gupup: [126 125 101  98 135  67  95 142 114  75 198 102 134 163 160 196  95  65
 131 146 177 152  99 118 126 121 118 166 193  83 157 165  85 111 195 159
 116 130  90 131 157 110 206 195 161  93 132  58 167  98 171 177 107 185
 182 215 175 152  79 167]
Lomen: [125 119 125 127 124 129 126 124 125 128 120 126 124 123 122 120 126 129
 123 124 121 123 127 124 124 120 123 122 121 127 122 123 128 126 121 122
 125 124 127 124 123 126 119 120 122 127 124 129 123 127 121 121 126 122
 120 118 121 122 127 123]
vuvi: [118 124 122 116 122 117 126 119 124 118 125 121 120 122 124 125 120 115
 123 123 120 121 116 120 118 126 121 120 122 121 124 119 116 120 120 125
 120 116 122 124 121 120 126 127 126 118 122 118 120 119 123 123 120 120
 123 124 126 127 120 118]
pinib: [ 87  91 165  83 140 128 243  88 199 136 127 149 105 133 137 143 159  87
 139 167  63 107  78 106  74 143 111  80  90 178 142  63  90 135  62 150
 119  39 198 171 112 137 131 173 191 135 156 146  92 148 118 110 147  78
  96  89 152 205 161  61]
rev: [157 131  90 130 116]  gupup
rev: [ 78 147 110 118 148  92]  pinib
find: [118 124 122 116 122 117 126 119 124 118 125 121 120 122 124 125 120 115
 123 123 120 121 116 120 118 126 121 120 122 121 124 119 116 120 120 125
 120 116 122 124 121 120 126 127 126 118 122 118 120 119 123 123 120 120
 123 124 126 127 120 118]  vuvi
rev: [119 120 118 122 118 126 127 126 120]  vuvi
rev: [120 122 126 121]  Lomen
rev: [120 121 124 122 116 120]  vuvi

dagen: [115 101 114  75  60 112 117  68 154  88  93 144 120 150 149  85  83]
Deniv: [192 140 136 134  71  83  84  68 120  85 154  93 149  88 150 144 193]
vadon: [119  96 138 110 126  96  65 100 146 155 128 129 145 150 153  95 124]
Dofi: [132 102 130 109 138  92  63  92 143 144 136 128  88 149 153 103 132]
Leku: [ 84 167 183 147  72 132 115 160 180  92 100  80  66 186 154  63 219]
rev: [ 85 149 150 120 144  93  88 154  68]  dagen
rev: [149  93 154  85 120  68  84  83  71 134 136]  Deniv
rev: [ 88 154  68 117 112  60  75 114 101 115]  dagen
rev: [144 150]  Deniv
find: [192 140 136 134  71  83  84  68 120  85 154  93 149  88 150 144 193]  Deniv
rev: [ 88 149  93]  Deniv
rev: [145 129]  vadon

kabov: [106  62 176 239 139 112 114]
Fove: [126 125 128 130 127 126 126]
zege: [135 141 150  93 136 158  78]
zivil: [125 130 139 239 112 176 159]
rev: [128 125]  Fove
rev: [112 139 239 176]  kabov
rev: [130 128 125]  Fove

mel: [128 237 104  71 149]
soga: [125 111 115 117 142]
bonu: [116 175 138 136 113]
lobim: [109 156 125 171 101]
gosuk: [163 184 136 123 116]
pata: [141 136 142 134 109]
zegig: [118 161 135 131 119]
gamo: [124 126 181 129 134]
lefu: [ 85 186 170 179  78]
Tuz: [120 155 133 129 121]
Ret: [181 126 124 141 119]
rev: [136 138]  bonu
find: [181 126 124 141 119]  Ret
rev: [134 142 136]  pata
rev: [134 129 181 126]  gamo
rev: [131 135]  zegig

dup: [233 158 112 215 155  99]
lerer: [159 158 112 215 146  82]
rakuv: [233 158 112 215 141  99]
find: [233 158 112 215 141  99]  rakuv
find: [233 158 112 215 155  99]  dup
rev: [146 215 112 158]  lerer

tipeb: [ 81 132 144 102 141 105 181  74  30  69 122 125 122]
vazop: [159 163 128 177  95  79 142  57 122 194  73 174 131]
tedi: [116  98 122 127 127 233 144 188 118  64 179 111 124]
Lur: [205 111  71 180 143 141  97  67 126 143 192 155 105]
som: [101 143 151  70 152  26  93 141 170 161  88  99 138]
davaf: [ 87 150 153 107 124  67 177  61  47 106  86 137 128]
mut: [154  91  98 138 141 220 102 182 154  93 201 114 117]
sefuz: [180 145 141  70 152  26  93 141 170 161  88  99 138]
num: [ 56 113 156  54 155 131 139 185 109  61 136  78 134]
gef: [103 134 150  72 153  50  80 174 195 163  97  92 142]
mapiz: [148 109 119 156 107 236 121 205 178 123 158 125 132]
find: [101 143 151  70 152  26  93 141 170 161  88  99 138]  som
rev: [141 143 180]  Lur

Degez: [126 151  94 125 101 163 142 125 183]
Zoko: [137 102 159 153 180 163 146 112 195]
tinip: [ 27 119 125 151  94 125 125 131 185]
rev: [125  94 151 125]  tinip
find: [126 151  94 125 101 163 142 125 183]  Degez
rev: [102 137]  Zoko

Fim: [211 218  32 194  45 133  34  31 237  45 194 174 157 154]
Tene: [156  29 217 192 118 210 116  22 237  40 216 174  13  18]
budu: [108 221  25  61 194  61 211 218  32 194  45 130  34  31]
sel: [108 221  25  61 194  61 211 218  32 194  45  61 229 219]
banor: [108 221  25  61 194  61 211 191  32 194  45  61 229 219]
rev: [ 31  34 130  45 194  32 218 211]  budu
find: [108 221  25  61 194  61 211 218  32 194  45 130  34  31]  budu
find: [108 221  25  61 194  61 211 218  32 194  45  61 229 219]  sel

Megud: [ 84 163 205  79 198]
fab: [145 140 151 138 154]
vuf: [222  98  57 154 138]
geved: [ 69  78 145 140 149]
rev: [145  78]  geved
rev: [151 140]  fab
find: [145 140 151 138 154]  fab
rev: [149 140 145]  geved
rev: [154  57  98]  vuf

non: [130 128 122  96 126 124  83 129 129 131 129 124 131 124 129 128 126]
Panil: [130 128 122  96 126 124  83 129 129 131 129 124 131 124 130 128 126]
mevas: [ 96 126 124  83 129 129 131 128 124  63  84 200  53 136  42 211 164]
mis: [128 130 128 129 125 128 129 126 127 128 125 128 128 129 129 129 126]
Koge: [130 128 122 126 126 124 125 129 129 131 129 124 131 124 129 128 126]
vur: [130 128 122 126 126 124 125 129 129 131  75 185  76 184 119 155  73]
rev: [ 53 200  84]  mevas
find: [130 128 122  96 126 124  83 129 129 131 129 124 131 124 129 128 126]  non
find: [130 128 122  96 126 124  83 129 129 131 129 124 131 124 130 128 126]  Panil

nepez: [116  45  37  51 212]
kiloz: [148 204 203 192  42]
tiko: [ 50  37  47  42 233]
rev: [47 37]  tiko
rev: [51 37 45]  nepez

Sizok: [ 51  78 111 104 205 218]
lopef: [125 142 157 114  80  51]
Zodat: [173 164 128 117  62  43]
zep: [127 157 142 104 160 178]
rev: [104 142]  zep
rev: [142 125]  lopef
find: [125 142 157 114  80  51]  lopef
rev: [43 62]  Zodat
rev: [205 104 111]  Sizok
rev: [218 205 104 111]  Sizok

dagu: [ 43 171 152 221  29  38 117 159  34 143 209 177  23  51  36 218  91  35
  40  33  35  66 200 153]
ruso: [ 40  37  86  37 129  68 113 170  39  37 129  68 113 170  39 108  34  40
  30 108  60  31  75  28]
dopum: [159  82  34  79 165  60  40  37  85  37 129  68 218  36 200  40  51  66
  35  91  35  33  23  28]
rev: [200  36 218  68 129  37  85  37  40]  dopum
find: [ 40  37  86  37 129  68 113 170  39  37 129  68 113 170  39 108  34  40
  30 108  60  31  75  28]  ruso
rev: [200  66  35  33  40  35  91 218  36  51  23]  dagu
rev: [ 34 108  39 170 113  68 129]  ruso
rev: [ 68 129  37  85  37  40]  dopum

Val: [145 229 161  76  84  97 102 119  36 170 144 131 101  58]
zot: [ 91 174 137  49 205 127 188 139  90 108  61  95  49 155]
mip: [106  37 102 143 115 156  93 160 190  34  80 137 136 206]
rusip: [167 160 144  26 104 152  30 128 110 188 195  96 148  91]
fuv: [ 90  91 124 147 135  92 173 167 102  97 114 115 117 196]
Gebu: [104 152  31 165 132 104  30 165 132  88 123 166  97  93]
Rem: [167 160 144  26 104 152  30 165 132 104 123 166  97  93]
luzu: [ 71 137  96 138 194  96 193 115 142 161  80 112 122  98]
Bimeg: [161 169 184 171 135  92 111 153  48 144 202 120 147 119]
rev: [ 93  97 166 123 104 132]  Rem
find: [ 90  91 124 147 135  92 173 167 102  97 114 115 117 196]  fuv
rev: [ 49  95  61 108  90 139 188 127 205  49]  zot
rev: [104 132 165  30 152 104]  Rem
rev: [161 142 115 193  96 194 138  96 137  71]  luzu

